Each row below holds a small network's activations on one record, seen along a few directions.
After each row come some of the record's fields: Fuso, Rab, Kuben, Tuv, Gomel, Navo, Mugam.
Not every record has every field; a missing one is written none.
Other fields move the rows too, some of them a lot.
In the rows, zero is written as 500.
Random noise pushes rows far along 15 fixed directions. That doesn't count. These rows show it; they differ only by the noise:
[504 461 391 470 346 718 583 424 583 450 624 620 458 568 588 503 598 426
 543 419 566 539 572 607 500 446 554 453]
[468 459 748 221 595 314 743 426 504 519 594 471 533 341 498 432 543 401
 489 499 443 245 490 647 518 378 388 389]
[648 372 437 479 458 366 473 730 648 493 631 351 432 561 534 311 466 461
 512 370 497 406 457 600 504 318 725 614]
[601 695 658 616 719 501 404 517 591 543 490 413 522 584 391 635 609 552
 535 614 427 340 564 424 452 659 478 559]
[636 487 641 431 687 564 544 375 523 498 367 490 555 583 441 424 444 748
 438 390 458 555 549 499 665 480 462 526]
[534 727 534 376 257 626 526 479 487 312 621 624 327 619 675 533 502 521
 513 482 566 514 738 424 577 390 530 505]
[545 558 510 434 328 755 570 553 310 492 564 401 560 507 408 581 717 422
 659 384 588 433 495 619 457 581 455 419]
[491 621 702 362 451 366 587 527 470 394 788 427 373 502 583 572 640 298
 534 608 541 235 582 608 401 427 533 446]
[555 535 645 628 595 457 580 526 582 329 652 391 639 402 615 495 606 512
 582 669 466 663 459 518 596 597 599 507]
[329 543 198 430 350 536 462 510 534 511 642 505 510 269 332 573 354 494
 586 446 416 695 506 357 431 349 242 505]
[548 303 374 559 504 374 457 784 530 573 607 331 658 223 339 557 501 385
 599 494 369 415 269 597 381 329 443 471]
[486 561 385 584 431 656 633 440 525 501 688 549 576 475 464 802 687 518
 572 398 478 497 631 509 386 562 438 539]
[455 728 634 511 425 446 407 730 433 588 551 428 304 476 596 505 549 335
 491 417 435 400 565 449 479 579 697 486]
[557 459 486 453 171 639 689 558 475 385 429 609 512 394 583 354 600 586
 585 360 538 470 621 541 630 449 455 563]
[550 305 406 600 357 518 596 631 562 580 464 464 519 339 484 307 683 402
 540 336 464 458 463 656 493 586 581 567]
[627 669 432 343 401 538 381 802 499 469 518 333 638 520 442 517 341 496
 675 534 448 490 416 343 560 273 485 454]
[445 305 383 671 393 547 543 509 473 618 447 435 565 689 477 532 575 479
 526 521 531 372 566 447 387 433 593 623]

[552 689 663 469 516 532 606 512 444 439 572 445 571 725 627 666 494 663
 532 462 530 457 675 369 569 475 650 590] => Fuso=s1 Rab=y2 Kuben=e1 Tuv=c2 Gomel=h6 Navo=w5 Mugam=none
[629 511 711 379 375 311 554 642 390 348 466 509 441 464 583 469 549 448
 481 618 533 180 508 527 522 337 512 460] => Fuso=s2 Rab=y2 Kuben=e2 Tuv=none Gomel=none Navo=none Mugam=l1
[260 486 579 626 371 443 612 461 261 612 312 532 529 462 633 578 490 497
 418 539 437 581 611 277 543 564 561 524] => Fuso=s1 Rab=y2 Kuben=e2 Tuv=c3 Gomel=h2 Navo=w1 Mugam=none
[639 538 384 470 421 656 416 463 650 418 494 726 454 476 554 543 492 480
 469 510 457 549 560 567 523 429 406 421] => Fuso=s1 Rab=y2 Kuben=e1 Tuv=none Gomel=none Navo=none Mugam=l3
[494 432 451 585 415 729 319 483 444 382 443 472 403 590 446 304 422 615
 554 490 646 709 427 549 590 495 548 508] => Fuso=s1 Rab=y2 Kuben=e1 Tuv=none Gomel=none Navo=none Mugam=l3
[508 617 531 440 587 347 383 566 597 645 466 400 359 475 439 320 525 314
 455 531 440 384 511 527 441 680 477 536] => Fuso=s1 Rab=y1 Kuben=e2 Tuv=c3 Gomel=h1 Navo=w2 Mugam=none
[478 692 618 331 629 451 537 482 532 491 602 372 586 666 510 566 386 542
 571 556 503 454 539 382 526 433 526 483] => Fuso=s2 Rab=y2 Kuben=e1 Tuv=none Gomel=none Navo=none Mugam=l3
[462 502 564 534 484 458 475 550 411 482 567 497 384 423 462 582 497 536
 466 437 512 425 498 521 449 450 491 514] => Fuso=s1 Rab=y2 Kuben=e2 Tuv=c1 Gomel=h1 Navo=w2 Mugam=none
[147 507 567 580 588 568 367 515 458 603 675 445 308 457 436 496 370 418
 570 457 575 515 338 587 399 515 584 423] => Fuso=s1 Rab=y2 Kuben=e1 Tuv=none Gomel=none Navo=none Mugam=l3
[458 644 661 640 538 590 497 619 483 386 559 461 507 318 455 535 550 689
 662 450 529 569 428 516 580 653 513 538] => Fuso=s1 Rab=y1 Kuben=e1 Tuv=none Gomel=none Navo=none Mugam=l2
[292 454 722 430 443 499 598 581 387 566 500 591 370 341 693 416 435 438
 463 352 504 489 413 627 605 441 655 356] => Fuso=s1 Rab=y1 Kuben=e2 Tuv=c3 Gomel=h5 Navo=w4 Mugam=l2
[503 404 400 455 549 668 614 320 446 584 565 327 599 849 413 498 631 497
 571 386 667 529 519 556 429 580 641 524] => Fuso=s2 Rab=y1 Kuben=e1 Tuv=none Gomel=none Navo=none Mugam=l2
[625 684 419 466 460 567 432 508 362 525 402 475 586 582 427 720 529 513
 472 515 429 577 597 318 472 542 415 463] => Fuso=s1 Rab=y2 Kuben=e2 Tuv=none Gomel=none Navo=none Mugam=l1
[247 384 422 560 395 239 569 423 516 597 475 637 376 426 604 487 360 471
 341 580 407 425 658 363 396 375 406 650] => Fuso=s1 Rab=y1 Kuben=e2 Tuv=c2 Gomel=h5 Navo=w4 Mugam=none
[492 668 711 407 505 614 587 427 367 355 633 551 519 457 417 782 547 672
 594 505 558 324 577 558 472 443 286 450] => Fuso=s1 Rab=y2 Kuben=e1 Tuv=none Gomel=none Navo=none Mugam=l3
[618 637 474 299 407 688 656 273 528 439 397 561 643 573 427 451 675 471
 584 610 544 458 643 460 562 631 241 444] => Fuso=s1 Rab=y2 Kuben=e2 Tuv=c3 Gomel=h1 Navo=w2 Mugam=l1
[659 669 648 305 460 470 706 585 534 339 664 513 539 335 661 476 631 462
 572 373 493 521 494 648 634 565 575 408] => Fuso=s1 Rab=y1 Kuben=e1 Tuv=none Gomel=none Navo=none Mugam=l2
[426 597 485 495 606 293 598 556 510 549 632 482 620 244 629 686 491 374
 434 496 295 706 481 443 480 573 522 432] => Fuso=s2 Rab=y1 Kuben=e1 Tuv=none Gomel=none Navo=none Mugam=l1
[555 498 662 466 415 414 566 504 225 467 441 358 520 640 551 546 557 543
 443 513 549 402 633 438 506 468 549 560] => Fuso=s2 Rab=y2 Kuben=e1 Tuv=c1 Gomel=h1 Navo=w3 Mugam=none
[466 568 653 483 372 487 512 599 260 289 610 385 593 361 480 636 517 527
 638 689 555 471 445 489 495 401 379 432] => Fuso=s1 Rab=y2 Kuben=e1 Tuv=none Gomel=none Navo=none Mugam=l3
[576 613 403 493 299 326 572 441 481 297 603 508 478 457 619 530 592 450
 440 646 483 596 713 372 489 529 440 609] => Fuso=s1 Rab=y2 Kuben=e1 Tuv=none Gomel=none Navo=none Mugam=l3
[508 470 587 325 469 514 463 629 438 582 412 564 482 462 539 486 285 531
 459 381 408 410 480 517 585 223 477 396] => Fuso=s1 Rab=y2 Kuben=e1 Tuv=c2 Gomel=h1 Navo=w3 Mugam=none
[471 461 511 422 635 576 435 554 625 553 550 600 389 493 451 490 313 598
 487 291 513 465 349 600 549 320 596 415] => Fuso=s1 Rab=y2 Kuben=e2 Tuv=none Gomel=none Navo=none Mugam=l1
[330 550 498 532 551 519 550 497 597 618 519 616 481 430 617 545 416 484
 485 398 431 592 500 436 540 504 604 469] => Fuso=s1 Rab=y1 Kuben=e1 Tuv=c1 Gomel=h1 Navo=w3 Mugam=none
[437 178 431 742 447 660 601 475 385 493 353 593 690 325 505 533 585 568
 518 471 514 679 313 593 550 533 528 425] => Fuso=s2 Rab=y2 Kuben=e2 Tuv=none Gomel=none Navo=none Mugam=l1
[592 400 269 532 487 468 435 680 637 464 605 548 459 474 412 566 306 762
 505 218 504 484 438 556 472 279 475 689] => Fuso=s1 Rab=y1 Kuben=e2 Tuv=none Gomel=none Navo=none Mugam=l3
[700 389 342 583 368 599 675 471 587 477 455 561 734 535 538 599 718 500
 524 528 450 493 621 501 493 525 468 561] => Fuso=s1 Rab=y2 Kuben=e2 Tuv=c2 Gomel=h1 Navo=w2 Mugam=none
[476 313 647 455 560 350 674 505 460 641 383 557 527 520 575 525 474 512
 382 404 427 263 515 535 506 315 630 471] => Fuso=s1 Rab=y2 Kuben=e1 Tuv=none Gomel=none Navo=none Mugam=l2
[539 662 547 621 404 487 385 881 519 544 499 488 561 269 645 582 576 254
 592 575 371 479 381 469 501 590 663 384] => Fuso=s2 Rab=y2 Kuben=e1 Tuv=c1 Gomel=h1 Navo=w3 Mugam=none
[536 493 603 488 518 440 719 453 401 621 394 480 600 425 527 515 691 497
 440 354 446 446 603 560 511 737 476 560] => Fuso=s2 Rab=y1 Kuben=e2 Tuv=c1 Gomel=h1 Navo=w3 Mugam=none
[547 316 318 496 563 485 419 382 332 582 631 188 529 845 226 590 568 458
 502 537 672 376 482 581 223 465 425 624] => Fuso=s1 Rab=y1 Kuben=e2 Tuv=c1 Gomel=h1 Navo=w2 Mugam=none
[236 730 420 433 571 667 484 316 591 659 654 629 237 587 361 625 495 525
 514 230 580 409 625 529 349 660 409 560] => Fuso=s1 Rab=y1 Kuben=e1 Tuv=none Gomel=none Navo=none Mugam=l1
[395 658 464 499 695 381 395 537 464 725 520 341 498 635 464 638 344 482
 430 456 404 597 515 272 434 538 607 522] => Fuso=s1 Rab=y1 Kuben=e2 Tuv=c1 Gomel=h1 Navo=w2 Mugam=none
[676 829 457 473 433 740 261 597 711 385 333 698 419 543 512 439 374 646
 572 543 462 565 591 326 665 525 429 484] => Fuso=s2 Rab=y2 Kuben=e1 Tuv=none Gomel=none Navo=none Mugam=l3
[669 567 451 382 488 761 396 588 735 428 493 709 389 534 619 351 373 566
 499 304 507 634 443 597 710 382 635 377] => Fuso=s2 Rab=y2 Kuben=e2 Tuv=c2 Gomel=h1 Navo=w2 Mugam=l1
[505 388 521 493 406 634 378 545 521 482 431 738 353 422 583 498 396 478
 425 471 479 452 482 616 548 283 489 359] => Fuso=s2 Rab=y2 Kuben=e1 Tuv=c3 Gomel=h1 Navo=w3 Mugam=none
[370 428 510 375 727 466 454 405 464 722 445 310 470 580 214 358 404 487
 508 380 531 427 356 521 428 542 451 469] => Fuso=s2 Rab=y2 Kuben=e2 Tuv=none Gomel=none Navo=none Mugam=l1
[583 440 356 472 570 497 527 373 559 603 504 377 598 739 329 560 509 586
 486 494 487 394 653 415 393 457 401 645] => Fuso=s2 Rab=y2 Kuben=e1 Tuv=c2 Gomel=h1 Navo=w2 Mugam=l3
[584 449 483 533 356 298 562 523 419 476 556 479 446 286 616 498 768 159
 372 607 402 507 568 576 403 608 534 433] => Fuso=s1 Rab=y2 Kuben=e1 Tuv=c1 Gomel=h1 Navo=w2 Mugam=l2

Which values does each new row have?
[228 692 714 461 701 588 593 447 695 710 470 697 375 565 553 519 389 622
 529 300 501 280 548 500 533 614 561 523] => Fuso=s2 Rab=y1 Kuben=e2 Tuv=none Gomel=none Navo=none Mugam=l3
[486 355 311 557 570 608 455 381 419 649 531 460 475 560 397 565 534 476
 403 290 507 688 485 633 406 617 479 514] => Fuso=s1 Rab=y1 Kuben=e2 Tuv=c3 Gomel=h1 Navo=w3 Mugam=none
[491 443 522 697 572 483 386 347 463 347 656 586 230 440 334 662 559 715
 415 476 572 450 584 613 362 508 352 631] => Fuso=s1 Rab=y1 Kuben=e1 Tuv=none Gomel=none Navo=none Mugam=l2
[381 447 256 832 322 456 375 577 446 650 319 576 505 504 510 658 593 342
 464 683 420 446 570 268 304 588 514 585] => Fuso=s1 Rab=y1 Kuben=e1 Tuv=none Gomel=none Navo=none Mugam=l2
[450 499 260 270 304 371 636 396 717 505 554 637 511 475 480 413 461 375
 510 580 485 336 652 420 413 345 271 554] => Fuso=s2 Rab=y2 Kuben=e2 Tuv=none Gomel=none Navo=none Mugam=l3
[676 387 473 432 621 531 564 435 528 536 411 417 625 639 384 440 537 606
 479 388 525 495 458 547 545 492 537 519] => Fuso=s2 Rab=y2 Kuben=e2 Tuv=none Gomel=none Navo=none Mugam=l1
[208 486 579 504 516 648 483 351 142 565 334 510 622 402 559 569 444 347
 486 679 511 796 326 444 549 599 438 209] => Fuso=s1 Rab=y1 Kuben=e1 Tuv=none Gomel=none Navo=none Mugam=l1
[353 447 473 563 679 353 640 501 649 769 404 532 655 421 548 547 469 422
 433 452 321 509 456 373 492 559 640 479] => Fuso=s1 Rab=y2 Kuben=e2 Tuv=none Gomel=none Navo=none Mugam=l1
[416 349 469 588 435 671 416 442 289 632 367 663 449 670 683 675 380 478
 307 413 450 639 562 480 517 324 649 379] => Fuso=s1 Rab=y2 Kuben=e1 Tuv=c2 Gomel=h1 Navo=w3 Mugam=none
[650 372 638 552 661 442 552 514 672 448 546 726 457 449 797 521 450 557
 304 401 385 586 506 710 640 409 685 458] => Fuso=s1 Rab=y1 Kuben=e2 Tuv=c2 Gomel=h1 Navo=w3 Mugam=none
[616 530 547 335 506 427 492 491 449 403 572 447 421 537 524 440 391 606
 430 403 489 600 582 500 599 346 508 521] => Fuso=s1 Rab=y1 Kuben=e1 Tuv=c2 Gomel=h1 Navo=w3 Mugam=none
[643 571 498 329 411 568 568 520 533 406 443 486 593 554 550 351 589 410
 603 563 574 468 459 510 597 519 533 403] => Fuso=s2 Rab=y1 Kuben=e1 Tuv=none Gomel=none Navo=none Mugam=l2
[602 307 532 489 481 496 536 449 477 319 503 668 462 675 739 526 339 687
 350 480 579 571 521 576 619 209 646 505] => Fuso=s2 Rab=y1 Kuben=e2 Tuv=none Gomel=none Navo=none Mugam=l3
[426 465 521 468 365 560 673 380 678 352 536 738 515 561 826 367 540 388
 515 674 594 542 553 555 605 480 616 438] => Fuso=s2 Rab=y1 Kuben=e2 Tuv=none Gomel=none Navo=none Mugam=l3
[393 432 636 351 494 492 337 379 371 374 612 359 365 818 536 320 371 321
 518 837 731 434 411 578 453 309 543 364] => Fuso=s2 Rab=y2 Kuben=e2 Tuv=none Gomel=none Navo=none Mugam=l3
[233 516 365 562 460 545 557 458 608 631 552 344 615 614 406 378 554 290
 724 689 603 459 414 387 377 657 537 531] => Fuso=s1 Rab=y2 Kuben=e2 Tuv=none Gomel=none Navo=none Mugam=l1
[544 611 697 426 627 582 335 540 675 559 407 746 350 628 727 482 362 365
 399 592 432 362 475 566 585 371 669 278] => Fuso=s1 Rab=y2 Kuben=e1 Tuv=none Gomel=none Navo=none Mugam=l3
[342 520 610 409 668 451 511 367 328 649 435 375 515 538 387 506 493 433
 461 521 507 478 455 493 442 607 441 428] => Fuso=s2 Rab=y1 Kuben=e1 Tuv=none Gomel=none Navo=none Mugam=l1
[352 584 441 701 467 480 509 580 471 486 691 265 552 449 457 516 692 344
 659 582 570 638 417 452 395 784 647 562] => Fuso=s2 Rab=y2 Kuben=e2 Tuv=none Gomel=none Navo=none Mugam=l1
